A small network was trained on invented records. Each row is its activation on one of them, seen along a few directions.
Records have a field called FOFI. Each example row is followed by its value.
Records without FOFI are marked missing.
The largest differences between rows may come from other fields.
Random noise pushes rows far along 5 fixed directions. That doesn't count. These rows show it; they differ only by the noise:
[  27  125  -10  117  -76  142    4   18  -60  -37 -275  -44   34  -45
 -168  -97   80 -101  178  -41  160  225   30 -128   70  235  137]
[ -22  -15 -277  215 -381  676 -153 -183 -169 -341 -340   67  -57  139
   83 -295  167  300  386   76  347  202 -269 -157  209  372   73]
[-199  141 -135  151  -16  103  -46  -19  -61 -109 -191  -33   51  122
   53  -13   52   37   16  -43   74   30   30  134   23  114   22]
[-651  114 -149 -202  183 -440   51   59  -13   37  -26  -25 -229  -36
   94  248    0  162 -265 -248 -250 -139  -25  374 -154 -329 -340]
[-207 -133 -126 -257 -198  264  -68 -193 -326 -263 -132   11 -124 -160
 -336 -110  309  565  181 -144  292  174 -323 -114   24   -3 -177]
[  90  225  290  -36  273 -363  124  150  -69  192 -129 -191  269 -209
 -572  117   89 -348 -100 -175   73  208  340  -38 -111   52  195]
[ -58  137 -302   73  -85  113  186    3 -130 -100  -20 -118  -61 -135
  374   89    8  274  191   39  -74   48  143 -353   88  144   51]

[-289  -44 -109 -384   63 -357  186   87    8  118    8   33 -487 -359
   88  260  -85  185   -2 -182 -308  -16  -59 -147 -184 -376 -320]
kimol
[  30   32   36  202  -70  145 -108   35   82   41 -287    8  -13  100
  -57 -151   -3 -263   94  -18   47  127  -91   -3  111  218  106]
nufi
[ 142  -60   83  -77  193  -41   91  -94  -80   49  269  -75  407   37
  -67  154  -23   76 -197  105  141 -181  114   94   -2 -110   60]
miku
[   7  -31  194 -365  118 -366  127  114  -20  135  -63  -37 -220 -380
 -313   75   23 -185  -71 -179  -77  170  -45 -179 -104 -131 -149]
silu
[-117  -55  115  -78   73 -334  154  110  292  230  103  -37 -206   15
  288  168 -360 -132 -120   30 -227 -140   12  149  -50 -174  -22]
reni
[-109  -85  224 -292   -2 -174    3   21   22  119  -52   55 -499 -303
  -70   51   34   23   23 -116 -186    6 -302 -116 -136 -121 -229]
reni
[ 163    6  153  462  -14  240 -338   50  229   82 -472  221  -55  330
    2 -153  -90 -595  -18    3   23   15 -232  328    6  263  124]
kimol
[-186 -147 -225   30 -316  385  -58 -159   41 -158 -104  258 -332  152
  409 -149  -15  262  176  169   45  -71 -358  -51  202   26 -146]
depo
[  98  186  -55  500 -168  273 -173   13  144 -145 -250  132  100  195
  216 -173  -64 -334   93   96   30   72  -13  185   46  331  140]
fiv
[ 370 -204   67  -63 -167  320   69 -116 -148  -32  221  -44  160 -139
   65  -30   67  303  217  127   38   91  -79 -434  107  196   74]
molil
[  53  161  311   26  268 -198 -185   11 -102   90 -105   63  361   27
 -577   -8  149 -363 -326  -81  159   23  125  417 -227  -19   28]
miku
[  78 -148  260 -152  170 -275  107    3   97  183  181   41   28  -77
  -86  175  -50 -149  -96  -17  -67  -81  -29  -59   -7 -137  -18]
depo
[-317  -84 -291 -192  200  -77   -4 -153 -204 -251  483   19  -92    4
  603  330   62  718 -199  -67 -352 -503 -124   48 -142 -348 -352]
sab
[ -93   69   12  421 -132  102  -74   42  466   66 -289  141  -75  392
  376 -149 -333 -590   60  172  -20  -76 -164  363  199  137   33]
fiv
[ 160 -134  402 -161   96 -155   18  -50   38  131   72  -59  291   17
 -637    2  -37 -266 -169    4  291   69  -40  194   22 -134   49]
silu
[-477  -18 -274 -116 -155   79 -121  -20   44 -121 -238  248 -511   62
  323 -108  -48  235  123 -137 -107  -76 -372  101   50  -16 -331]
sab
[ 215  -28 -148    2 -167  341  147  -32   13  -70   37 -128    2   51
   99 -127  -36  121  215  142  119   69   26 -329  146  133  134]
vepeb
[ 245  109   96   76   19  -24  -15   12  -35   84  -35 -136  378  -45
 -485  -62   29 -143  -36  -28  224  114  371  -84   38  129  196]
missing
[  31  -49  150  -91   60 -167   18   -6  -18   81  159  -75  163  -72
 -295  128   79   -3  -83  -71   15   19   38   95 -131  -62    5]
nufi
[ -79 -216  -10 -405 -192   14  105  -47  -72  100  124   55 -377 -392
 -217  -64   53  291  173 -126  -55  177 -296 -331   43 -232 -243]
vepeb

Here are new rows. What is FOFI for each?
[-140 -283  100 -388  -31   -3 -134 -104 -249 -187  -42   78 -248 -333
 -487  -50  271  381  -19 -275   93   75 -534  -14  -78 -169 -320]
fiv
[   3  201 -260  177  151  -47  -47    8 -277 -282  138 -110  152  -68
  487  133  152  364 -142   14 -140 -218  291 -124 -146   64   11]
fiv
[ 330  193   79  280  240  -41   47   85   96   60  164  -90  306  184
  241  159 -132 -355 -123  196 -160 -217  338  -65  -49  167  310]
sab
[-154  -13  -75  -17 -228  172  -62  -85  -13  -68  -94  138 -351 -157
  227 -110  -51  125  130  -11 -106  114 -188 -139  -66   13 -102]
reni
[-171   -1 -121  -80   26 -223   19   65    3  -61  -79   65 -361 -267
  292  118  -13   19   -4 -171 -314   23 -220 -105  -97  -87 -198]
fiv
[-116  -21   18 -105   78  -76 -115  -51  -74  -27  -52  111 -129  -49
  -20   17   47   84  -41  -70 -103  -90 -241  148  -84 -167 -269]
miku
[-308  192 -130    6  364 -467  -17  131  -33   80   82  -18   29   49
  333  248 -123   28 -372 -101 -347 -321  214  348 -190 -228 -225]
miku
[-274 -100  137 -229   79 -125  -74 -130 -109   22   86   18  133   48
 -531   17  178  154 -233 -232  198   14 -110  413 -140 -184 -221]
vepeb
[ 109  116  -20   91   73  103  -69    4  -24  -91 -157   -7  173   98
  -62  -47  -15 -158  -15   82  110   58   69   55  -30  136   71]
miku
[ 400 -228  333  109   53  229  -85 -132   31   23   17  -29  445  228
 -607  -26   43 -108  -61   82  446   42  -70  188   16   53  283]
kimol
[ 258  160   81   83  227 -212   80   77 -213  -33   96 -209  382 -158
 -104   90   37   20 -125  -19  -18  -84  406 -186  -92   60  142]
fiv
